Each row has a name. Each question is about the rows just above it.

[107 107 101 183 100 168 122 106  92]  lupa
[122 117 110 104 186  95 109 132 136]  Fipa
[ 86  85 204 104  81 148  76  83 119]  beg
[131 131 128 120 122 115 132 126 121]  mupi
[105 103  91 163 170 151 111 111 107]  Ditof
[ 94  80 100 196 139 181 115  93  79]  nasud
[112 111 109 135 169 124 111 120 125]  Vupu
Shuffled Vupu with one entry gone: [125 169 109 135 120 111 112 111], missing => [124]
Shuffled lupa with one entry gone: [183 100 122 168  92 107 106 107], missing => [101]
Shuffled nasud with one entry gone: [181  93  80 139 115 100 196  94], missing => [79]
Shift each entry of [100] by -1 times 1: => [99]
[101 183] with -1 step of 1 on every entry: => [100 182]

[127 125 130 112 133 123 133 134 138 135 122 131 135 142 131 117 141] = kov
[126 149 132 129 198 148 150 164 104 182 150 104 155 127 131 120  92] = Fop
[125 133 144 122 151 132 133 141 128 144 145 120 131 127 129 128 122] = mituf
[138 136 135 123 123 125 122 130 138 130 128 130 141 138 131 117 135] = dovid
[141 131 133 119 123 120 110 134 142 128 124 129 132 136 147 116 131] = vilog
[138 124 121 102  80 111  86 100 128 103 109 139 119 132 127 122 155] = lib
[128 139 122 125 144 139 112 108 115 134 114 131 134 119 134 130 122] = Zuvem
[125 133 132 114 159 144 142 130 110 159 137 106 153 126 112 118 111] = goman
[130 128 125 125 128 133 131 121 139 126 135 129 137 131 127 130 132] = pafel
[141 123 140 111 113 117 115 124 132 131 126 113 127 127 141 122 127] = bagu
[122 136 130 136 125 126 119 148 131 121 134 145 127 142 139 126 137] = mevon
Shift each entry of [136 135 123 123] by -1 times 1: => [135 134 122 122]
[110] with +1 step of 1 on every entry: => [111]

[110 101 146  91  65  83 111 113 174  83  94 107 127 183 135 131 115 120
 118 121]  ton
[ 53 115 171 146 148  97 160 165 108 165  94 125 128 134 128 112  92 127
 175 143]  Tamo
[104 167 164 171 169  94 122 153  60 156 105 122 133  86 143 130 144 153
 140 118]  Turir
[152 132 126 161 158 166 119 100 132 159 178 154 131 122 135 126 188  93
  56 116]  vod
[102 165 162 171 167  98 116 152  63 163 100 129 134  85 142 129 142 157
 134 117]  muk
Shift each entry of [100 132] by +1 times 1: => [101 133]
Shift each entry of [126 188  93] by -1 times 1: => [125 187  92]
Turir without one entry, shuffled: [118 164 133 167 171 153 144 153  86 105  60 140 122 143 122 156 169 104
 130]. Gone: => [94]
Shift each entry of [156 105 122] by +1 times 1: => [157 106 123]

[ 61 133  40 129 147 128 107 106] = pumeg
[102 112 125 130 137 116 125  94] = ropu
[100 140 111 144 121 119 154 150] = gova
[180 122 170 121 113 134 138 185] = vid
[ 94  80  81 127  94 138 102 147] = Timu
[150 115 156 136 138 117  96 160] = duba
[165 137 155 127  89  98 128  88] = Vumin
[166 121 176 130 117 159 128  79] = dugi
vid without one entry, shuffled: [180 138 185 121 113 170 134]. Gone: => [122]
Shuffled ropu with one entry gone: [116 112 102 130 137 125 125], missing => [94]
Shuffled gova with one entry gone: [150 100 140 119 144 154 121], missing => [111]
Shift each entry of [170 121 113] by -1 times 1: => [169 120 112]
Shuffled Timu with one entry gone: [102  94  80 147 138 127  94], missing => [81]
Shuffled pumeg with one entry gone: [ 40 129 128 107  61 133 147], missing => [106]
Shuffled Vumin with one entry gone: [155 137 128  98 127 165  89], missing => [88]

[141 112  52  65 132 101 135 129 143  97  55 109 158 115 168 149 145 174
 133 206 109  72  65  70 112 122 152 134 125 143  97  65 106  70  79 178
 173] -> Fula
[165  83  81  70 146 161 103 151 165  75  96 109 165 146 168 154 144 166
 163 165 149  90  79  95  74  93 119  97 141 136  79  75 101 123  87 168
 162] -> vomi
[ 85 184 158 177 107  70 168  98  85 187 141 159  93  99 102 105 114 101
  81 123  90 154 166 148  99 176 157 175 113 124 178 172 156 108 161 100
 105] -> taka
[172  59 141 107 152 222  71 162 166  77 163  83 149 178 122 141 136 130
 181  86 191 139 127 147 181  72  74  63 152 125  92 118 108 202 123 126
 127] -> bago
[ 92  58 140 106 152  43  71 162 167  76 162  82 150 179 122 141 137 131
 182  87 192 138 126 146 182  71  74  62 152 125  91 117 129 202 111 127
 128] -> narar
[172  58 140 106 152 222  71 162 167  76 162  82 150 179 122 141 137 131
 182  87 192 138 126 146 182  71  74  62 152 125  91 117 108 202 122 127
 128] -> Barel
[180  59 122  92 155 217  74 166 177  68 143  85 161 174 138 150 165 145
 187 104 187 122 109 129 177  70  80  65 152 129  82 102 103 182 108 143
 141] -> zol
[141 110  52  65 132 101 135 129 143  97  55 131 158 115 181 149 145 174
 133 206 109  72  65  70 112 122 152 134 125 143  97  65 106  70  79 178
 173] -> Genel
[166  79  86  72 147 168  98 154 166  72 101 105 165 149 164 154 143 163
 166 155 154  93  82  98 148  88 112  91 142 135  79  78 100 129  90 164
 158] -> Mos
[141 112  52  65 132 101 135 129 143  97  55 131 158 115 181 149 145 174
 133 206 109  72  65  70 112 122 152 134 125 143  97  65 106  70  79 178
 173] -> zodup
[113 151 208 197 123 152 125 126 112 165 203 129  97 139  74 105 110  80
 121  50 145 187 196 189 142 139 108 127 129 113 164 196 154 184 181  77
  82] -> paveb
zol without one entry, shuffled: [ 74 129  92 177  65 143 109 141 122 104 182  85  59 155 174 129 180 217
 150 187 161 138 102 122  82 145  80 152 143  70 177 103 187  68 165 108]. Gone: => [166]
Move every entry of [152 129  82 102] by -1 step of 1. => [151 128  81 101]
vomi without one entry, shuffled: [ 95  87  93 136  79 146  81 146 109 165  96  75  74 165 123  75 168  79
  97  83 119 165 154 103 151 166 101  70 141 161 162 149 163 144 168 165]. Gone: => [90]
Which entry of Fula is missing from [ 72  97 149 125 141  70 173 152 168 109 112 143  55 132 143  70 115 145
 206 129  65 101  79  65 133  65 135 134 106 122 112 178 109  97  52 174]? => [158]

[129 148 223 157] -> tuma
[129 180 214 137] -> Pobit
[220 147 146 127] -> vemu
[128 130 207 186] -> Paf
[225 147 128 127] -> tunuz
[128 180 214 137] -> zor
[130 191 203 133] -> balu
[128 226 225 145] -> nopu
Which entry of Pobit is missing from [137 129 180]? => [214]
Move every entry of [220] by -1 step of 1. => [219]
vemu without one entry, shuffled: [146 220 127]. Gone: => [147]
Which entry of tunuz is missing from [147 128 225]? => [127]

[131  64 128 118 132 104  81 117 145 128 146 157  92 111 124 110 126 128
 175  88 128 128  91 174 102 130  64 106 126 136]  vemef
[133 182 144 131 134 190  68 136 206 128 127  98  92 200 138 128 158  85
  91 169 176 128 129 180 128 128 177 136 147 145]  nufo
[133 182 144 131 134 190  68 136 206 128 127  98 153 200 138 128 158  85
  91 169 176 128 129 180 128 128 177 136 147 145]  pufez
Move every entry of [138 128 158  85] by -1 step of 1. => [137 127 157  84]
Shuffled vemef with one entry gone: [118 131 132  88 145 128 126 128  91 104 128 117 128 157 102  92 111  64
 174 110 128 146  64 106 136 126 130  81 124], missing => [175]

[107 192 102 127 127 190  93 126 140 163  90 128] = Piv
[119 175 138 115 133 173 115 134 149 163 107 122] = Lup
[107 192 102 127 127 190  93 126 140  91  90 191] = Vop
[132 187 108  86 131 149 136 114 140 160 124 124] = Ses
[107 192 102 156 127 190  93 126 140 163  90 126] = todi
[130 203  45  84 121 138 127 113 118 149 123 131] = bez
Shuffled Lup with one entry gone: [122 138 163 134 175 115 107 115 119 149 173], missing => [133]
Shift each entry of [102] by -1 times 1: => [101]
Vop without one entry, shuffled: [ 93 127 140 102 107  90 126  91 127 191 192]. Gone: => [190]
Move every entry of [140] by -1 step of 1. => [139]
Shuffled Vop with one entry gone: [192  93 190 102 126  91 127 107 191 140 127], missing => [90]
Shift each entry of [149] by +1 times 1: => [150]

[157 139 183 150 100 216 104 160 155 104  77 109 103 107 126 202 107 110
 130 118 177 123  80 162 154 217 119 114 122  87 118 179]  suku
[139 131 169 142 119 106 151 122 157 131 105 161 114 158 121 109 116 112
 121 130 108 152 104 117 135 113  96 104 147 118 128 114]  mizi
[142 121 140 128 119 109 147 141 148 132 104 160 136 153 116 119 139 115
 114 128 125 163 127 123 141 107 109  94 136 131 148 109]  lusem
[113 131 109 138 148 130 124 106 147 161 127 144 176 117 127  71 112  99
 124 123 107 128 119 119  92 127 107 121 107 147 105  82]  matol
[135 138 186 154 118 105 152 109 163 133 104 162 103 160 124 100  98 110
 125 129  94 141  91 110 128 117  93 106 151 108 116 118]  vibud
Shift each entry of [109  94] by +1 times 1: => [110  95]
Which entry of suku is missing from [107 183 110 157 118 109 155 104 130 177  77 126 122 107 123 100 179  87
  80 154 118 160 202 103 139 114 216 162 119 150 104]? => [217]

[138 133 105 138 124 129 133 163 140 149] : seg
[157 138 124 120 135 142 114  64  85 149] : zib
[157 138 124 120 135 142 139 127 138 174] : luv
[157 138 124 120 135 142 139 127 138 127] : Pelug
[138 133 105 138 124 129 133 132 117 128] : dapu
[140  92 118 120  78  75 116  83 128 102] : debo
[ 97  77 109 166 119 166 119 129 115 154] : suti
[143  86 117 105  84  68 106  95 133  90] : guf
Shift each entry of [135] by +1 times 1: => [136]
Move every entry of [135 142 139 127] by -1 step of 1. => [134 141 138 126]

